These are the activations of a small neural network, seen along a few directions. Each row is one input.
In each table, some parts of the input vary, and every possible input appears once, in random order.
Descriptions start from the smaller parts, as in this example, which fits no table here: one of 8 places around a ring, together with either a single point or one of 9 places along a line or (one of 2 separate values, together with one of 6 places along a line).
Shared parts are said once, and a part with two or three values counts as separate values.

Other details of the inputs vary at random and push rows far along two fixed directions, the same in every table; ignore that.

Table:
row 1:  2.448  3.869 -2.624  3.407  1.699  0.362 -2.885  4.838 -0.919  0.790  0.706 -5.469  1.216 -8.561 -2.802 -6.333 -4.215
row 2: -1.062  1.345 -0.301 -0.045 -0.099 -1.133  4.028 -0.672 -0.621  0.805  0.405  2.836 -1.155 -0.699  1.203  1.260 -0.005
row 3:  3.291 -0.484 -0.542  5.140  0.945  3.500 -2.873  2.912 -2.151  5.448  1.842 -4.338  0.467 -8.620  0.988 -5.351 -2.390
row 4: -0.136 -1.163  0.728 -3.523 -1.385  0.847  2.211 -3.559  1.874 -2.834 -2.468  1.500  0.346  8.340 -1.041  3.390  1.987
row 5:  5.261  1.153  3.119  3.754  4.564  2.485 -2.957 -2.146 -1.138  1.336 -7.835 -4.463 -3.057 -0.336 -2.515  1.075  3.366
row 6:  1.332  1.016 -0.263 -1.593  1.628 -4.151  0.551 -1.511  1.678 -1.372 -9.201 -2.031  0.150  5.191 -5.051  6.171  1.556
row 7: -3.599 -3.062 -0.927 -5.024 -3.154 -2.440  0.832 -1.269  0.122  0.793  3.244  4.057 -0.965  5.680  0.980  1.067  1.380
row 8:  2.126 -1.527  3.464  4.902  3.127  2.306 -4.542 -1.125 -0.516  2.403 -7.945 -5.572 -0.954 -0.617 -4.194 -1.088  4.472
row 9: -3.357 -0.861  0.033 -0.785  1.593 -3.836 -0.234 -2.375  4.552 -2.325 -3.592  3.906  1.596  7.934  0.202  5.894  4.574
row 10:  2.812 -0.700  5.506  2.935  4.463  1.580 -3.046 -0.306 -0.777  0.476 -7.748 -6.868  0.918 -1.982 -3.624  1.557  2.661
row 11:  2.484 -0.688  1.316  5.075  5.028  2.376  1.129  0.059  0.553 -3.000 -8.012 -6.563 -0.680 -0.527 -4.806  0.366  1.991
row 12:  0.163  2.482 -0.628  5.799  0.515  4.649 -0.531  4.540 -2.963  2.774  1.918 -3.083  1.625 -7.383  1.212 -6.149 -4.632
row 13:  0.545 -3.548 -2.887 -1.036 -1.838 -2.141  1.744 -0.176 -0.054  0.167  4.315  1.306 -0.838 -2.290  1.424 -0.677 -1.381
row 14: -3.008 -1.295  0.745 -6.828 -2.412 -1.838  0.178 -1.471 -0.719 -1.228  3.887  3.750  0.485  4.891  0.755  3.103  0.191
row 15: -5.351  1.311 -3.259 -2.032 -0.962 -1.296 -0.701  2.515  2.680  0.635  8.186  4.784  2.615  1.876  4.540 -1.683 -0.805
row 16: -1.636 -2.347 -0.236 -4.777 -3.700 -3.101  3.511 -0.678  1.745 -4.710  3.834  3.958 -0.130  1.185  2.064  3.298 -0.945
row 17: -0.556 -0.708  0.699 -4.997 -1.860  1.262  0.448 -1.166  0.755 -1.992  1.014  2.137  0.458  3.893  0.646  3.050  1.192
row 18:  2.275  1.584  2.469  3.475  0.084  4.397 -2.456  3.241 -1.148  1.761  0.739 -3.992  1.775 -7.900  1.319 -3.670 -2.157
row 19:  1.646  0.023  3.130  0.095  0.234  2.422 -2.052 -1.974  0.521 -1.609 -4.759 -1.185  0.226  0.964 -1.390  3.017  2.341
row 20: -3.090  0.102  0.268 -3.799 -4.187 -1.619 -1.598 -0.374 -2.423  0.246  6.610  4.650  1.527 -0.725  2.909  0.028 -2.474
row 21: -2.569  0.428 -1.608  2.812  1.424 -2.070 -0.381  4.589  3.147 -1.112  5.839  1.231  2.500 -4.374  2.534 -4.105 -1.221
row 22: -1.095  1.018  0.356 -1.587  0.439 -1.487  3.083 -4.217  0.270 -0.975 -3.278  4.154 -2.444  4.893 -1.084  4.882  2.839
row 23:  3.298 -0.808  1.918 -2.499  3.511  0.000  0.603 -3.637  0.580 -1.034 -6.878 -0.968 -3.808  7.053 -2.062  4.891  4.863
row 24:  0.921  3.480  0.285  2.008  3.260  4.652 -0.245  0.696 -1.250  2.696  0.130 -2.041 -1.531 -3.180 -0.929 -3.902  0.330
row 25: -2.483 -1.287 -0.959 -3.831 -0.244  0.172  3.268 -2.616  0.813 -2.538 -3.119  2.892 -0.799  9.425 -1.537  4.693  1.457
row 26:  2.496 -3.393  2.988  4.362  4.066  0.200 -1.639 -0.378  1.071 -0.374 -7.273 -7.230 -1.340 -2.073 -4.539 -1.422  4.180
row 27: -2.192  1.435 -2.930 -0.848 -1.629 -2.032  4.731  0.976 -1.050 -0.813  7.215  3.689 -1.173 -4.303  2.846 -2.430 -2.408
row 28:  0.627 -3.828 -0.956 -4.151 -0.216 -1.095  1.007 -3.641  0.983  0.315 -1.927  1.827 -1.572  7.334 -1.436  4.991  3.382
row 29: -1.963 -0.714 -0.386 -0.909 -0.760 -0.159  1.951 -3.044 -0.007 -2.229 -4.223  3.112 -0.584  6.881 -1.208  4.503  0.786
row 30:  2.818  1.013  2.269  4.602  0.715  3.704 -0.306  1.052 -0.106  0.688 -2.551 -4.284  1.834 -3.108 -0.179 -2.801 -0.965
row 31:  0.013 -0.402  2.642  4.221  5.677 -1.361 -1.245  0.465  4.565 -0.591 -7.738 -3.062  2.212  2.459 -1.918  3.224  4.978
row 32: -2.906 -1.530 -0.420 -4.061 -3.381 -3.539  1.246  1.118 -1.094 -2.074  8.270  3.355  0.885 -2.824  2.811 -0.854 -3.379
row 33: -0.930 -1.909 -3.005 -1.764 -4.325 -1.071 -0.429 -0.919 -1.627  2.514  5.862  4.796 -0.504  0.043  2.857  0.003 -1.840
row 34: -0.312  5.123 -4.289 -1.164 -1.473  1.218 -3.213  4.120 -1.357  2.948  5.222 -1.273  0.908 -3.112 -0.414 -5.054 -4.872
row 35: -1.493  4.084 -3.663 -1.836 -3.126 -2.175 -2.204  1.046 -0.946  1.064  2.489  2.055  0.690 -0.451 -0.312 -0.815 -4.020
row 36: -1.232  1.116 -1.019 -0.479 -5.030  1.150  0.497 -0.520 -0.897 -0.373  5.289  4.089  1.607  0.389  3.143 -2.049 -3.101
row 37:  1.170 -0.361  1.674  5.685  0.781  2.560 -3.419  3.598 -1.967  5.011  0.219 -5.072  0.569 -7.797  0.220 -6.808 -0.931
row 38:  1.169  0.245 -0.409 -1.155 -1.408 -2.018  1.833  0.094 -1.453  1.358  2.702  2.508 -2.010 -0.915  3.729  0.480 -1.699
row 39:  0.467 -0.297 -2.582 -2.523 -2.023 -3.064  3.018  0.668 -1.286 -0.961  6.622  3.456 -2.102 -2.839  4.464 -1.753 -2.873
row 40:  1.610  0.089  0.283  2.973 -0.540  1.782  1.087  1.247  0.559 -2.082  1.988 -2.553  1.039 -3.815  0.196 -4.001 -2.214
Each input here is: one of 4 places along a line, together with either one of 2 separate values or one of 8 places around a ring.
Changing only the place on the line of 4 turns row 14 into row 20. The same change can be made to row 24. Which row results? -> row 22
Changing only the place on the line of 4 turns row 21 into row 9. The same change can be made to row 16. Which row results? -> row 19
Change only the place on the line of 4 in row 34. List by row number the other rows that result. -> row 1, row 6, row 35
Change only the place on the ring of 8 in row 26. List by row number the other rows that result. -> row 11, row 13, row 16, row 27, row 32, row 39, row 40
Change only the place on the line of 4 in row 28. List by row number the other rows that result. -> row 3, row 13, row 33
Change only the choice among 2 separate values in row 15. List by row number the other rows that result. -> row 34
Change only the place on the ring of 8 in row 2. List by row number the other rows that result. -> row 3, row 10, row 12, row 18, row 30, row 37, row 38

Table:
row 41:  1.578  0.300  0.315  4.325  0.256  1.204  0.217  2.121 -0.983  0.606  1.970 -1.859  0.421 -6.853  1.731 -4.044 -2.225
row 42: -0.778  1.068  0.585 -0.391  0.763  2.007  0.165 -1.252  0.243 -0.727 -2.435  0.293  0.159  3.922 -1.194  1.038  1.142
row 43:  1.387  0.228 -0.542 -1.333  0.154 -1.122  0.652 -1.146 -0.352  0.109 -2.762 -0.734 -1.484  2.169 -1.705  1.783  0.486
row 44:  1.910  1.108  0.062  1.448  1.342  1.297 -1.614  0.964 -1.916  2.162 -0.753 -2.628 -0.952 -3.418 -0.747 -1.788 -0.867
row 45: -0.025 -0.164  0.929  1.082  0.550 -0.674 -1.396 -0.484  1.322 -0.589 -3.156 -0.575  1.186  1.708 -0.942  1.792  1.222
row 46: -2.291  0.933 -2.627 -3.352 -2.498 -1.244  1.868 -0.853  0.048  0.579  3.256  5.033 -0.488  4.508  1.940  1.077 -0.886
row 47:  0.931  0.260  0.751  2.354  0.193 -0.242 -0.757  1.518 -0.433  0.358 -0.094 -1.737  0.798 -3.514  0.503 -1.634 -1.233
row 48:  0.600 -0.465  0.203  2.404  0.141  1.022 -1.796  2.728 -1.347  2.283  2.414 -2.740  0.652 -5.953  0.469 -4.462 -1.793
row 49:  1.897 -2.739  1.167 -0.764  0.411 -0.484  1.302 -2.040 -0.203 -1.157 -1.460 -0.484 -2.175  0.678 -0.506  1.383  2.047
row 50:  2.162  0.303  1.539  0.307 -0.017  2.692 -1.309  0.517 -1.450  0.746 -0.563 -2.647  0.026 -2.424 -0.484 -1.165 -0.940
row 51: -1.880 -3.737 -1.081 -2.756 -2.838 -3.816  4.071 -1.307  0.425 -1.611  3.105  4.080 -0.841  1.656  1.896  2.160 -0.085
row 52:  0.935  1.901  0.590  2.301  0.223  1.173 -1.843  2.327 -1.860  2.061  1.945 -2.038  0.396 -6.331  0.765 -3.752 -2.139
row 53:  0.598  0.002  1.076 -1.365 -0.572  1.855 -1.584 -1.066 -0.091  0.043 -1.399 -0.455  0.786  2.061 -0.837  1.490  0.441
row 54: -3.795  0.725 -3.160 -4.065 -3.755 -1.705  1.867 -0.082 -0.926  1.255  7.289  7.239 -0.168  2.679  4.164  0.309 -2.406
row 55: -1.950  0.566 -2.824 -4.281 -3.179 -2.474  0.817 -1.148  0.111  0.187  2.411  4.546 -0.211  4.704  0.726  2.186 -1.111
row 56:  1.619 -0.239  1.963 -0.551  1.760  0.441  0.348 -2.216  0.180 -2.023 -6.912 -2.796 -1.022  3.736 -3.949  3.363  2.268
row 57: -0.789 -1.766  0.547 -0.312  0.257 -0.882 -1.259 -0.717  1.090  0.132 -2.057 -0.488  0.679  2.289 -1.408  1.642  1.864
row 58:  2.879 -1.443  1.334  0.943  2.959 -0.137  1.506 -2.805 -0.063 -0.867 -6.697 -2.416 -2.632  1.725 -2.817  3.552  3.198
row 59:  2.513  0.365  0.780  2.045 -0.497  3.922 -0.268  1.403 -2.159  1.094  2.436 -2.166 -0.319 -5.974  1.151 -3.855 -2.277
row 60:  1.348 -1.972  1.301 -1.807  0.213 -0.882 -0.407 -1.469 -0.315 -0.420 -1.602 -0.936 -1.458  1.464 -0.937  1.561  1.709
row 61:  2.085 -1.436  2.493  1.072  2.436 -1.080  1.920 -2.809  0.739 -1.972 -6.565 -1.829 -1.750  1.432 -2.391  4.032  3.551
row 62: -0.628 -0.501  0.646  2.185  1.273  1.742 -1.379  0.996  0.337  1.701  0.114 -1.272  0.750 -0.957  0.225 -2.028  0.947
row 63: -0.473  0.949  0.246 -1.118 -0.097  1.069 -1.072 -1.165  0.120 -0.818 -2.559 -0.205  0.531  3.366 -2.109  1.442  0.455
row 64:  1.020  0.262  0.558 -0.104  1.997  0.326 -1.821 -1.689  0.197  0.680 -4.986 -1.354 -0.671  3.075 -2.789  2.807  2.282
row 65:  0.780  2.183  0.653  2.207  0.077  5.600 -2.608  2.184 -1.764  2.748  3.193 -1.655  1.333 -4.273  1.754 -4.932 -2.102
row 66: -3.036 -1.530 -2.383 -1.849 -1.215 -5.822  5.102  0.514  2.978 -4.269  3.844  3.922  0.868  1.041  1.740  2.100 -0.954
row 67:  0.760  1.016  0.482  2.128  0.853  3.886 -3.115  1.747 -1.360  2.879  3.164 -1.724  0.151 -3.755  1.521 -5.052 -0.484
row 68: -4.442  0.869 -2.008 -3.617 -4.105 -2.312  2.035  0.051 -0.143  0.367  7.343  7.448  0.677  1.967  4.593  0.406 -2.073
row 69: -4.360 -0.122 -2.887 -2.975 -1.704 -5.022  1.393  1.369  3.375 -2.989  3.435  4.241  2.244  3.051  1.130  2.037 -0.688
row 70: -2.079  0.472 -0.408  1.175  2.677 -1.522  0.664  1.283  3.903 -2.327 -1.755 -0.233  1.585  2.069 -0.663  0.990  1.852
row 71:  3.080 -0.993  0.576  0.465  2.178 -0.394  2.102 -2.856  0.395 -1.246 -6.786 -2.334 -2.628  2.833 -3.144  3.300  2.871
row 72:  1.502  1.791 -0.337  2.836 -0.296  3.666 -0.079  2.028 -2.453  0.800  2.726 -2.242 -0.295 -6.316  0.571 -5.294 -3.152
row 73: -4.147  0.706 -2.379 -4.391 -4.969 -3.294  0.824  0.107 -0.332  0.203  7.161  6.982  1.072  1.489  3.666  0.864 -2.705
row 74: -0.427  0.716 -0.612  2.202  2.252 -2.053 -0.086  3.106  1.999 -1.605  0.200 -2.627  1.852 -3.518 -0.945 -1.776 -0.714
row 75: -0.146  1.979  0.331  4.268  0.807  2.827 -2.103  2.704 -0.262  2.069  2.050 -1.217  1.709 -4.393  2.036 -4.527 -1.541
row 76:  1.664 -1.598  2.120 -0.717  1.969  0.432 -2.358 -2.564  0.950 -0.439 -5.515 -2.394 -0.779  4.057 -3.014  2.997  4.039
Describe the family of inputs behind these rows. -> one of 4 places along a line, together with either a single point or one of 8 places around a ring
Changing only the place on the line of 4 turns row 58 into row 44. The same change can be made to row 61. Which row results? -> row 52
A walk changes only the place on the line of 4. It starts at row 70 and steps to row 69. List the rest of the walk in order. -> row 74, row 66
A walk changes only the place on the line of 4. It starts at row 65 and steps to row 53. List the rest of the walk in order. -> row 50, row 59
Change only the place on the ring of 8 in row 73. List by row number the other rows that result. -> row 45, row 53, row 55, row 57, row 63, row 64, row 76
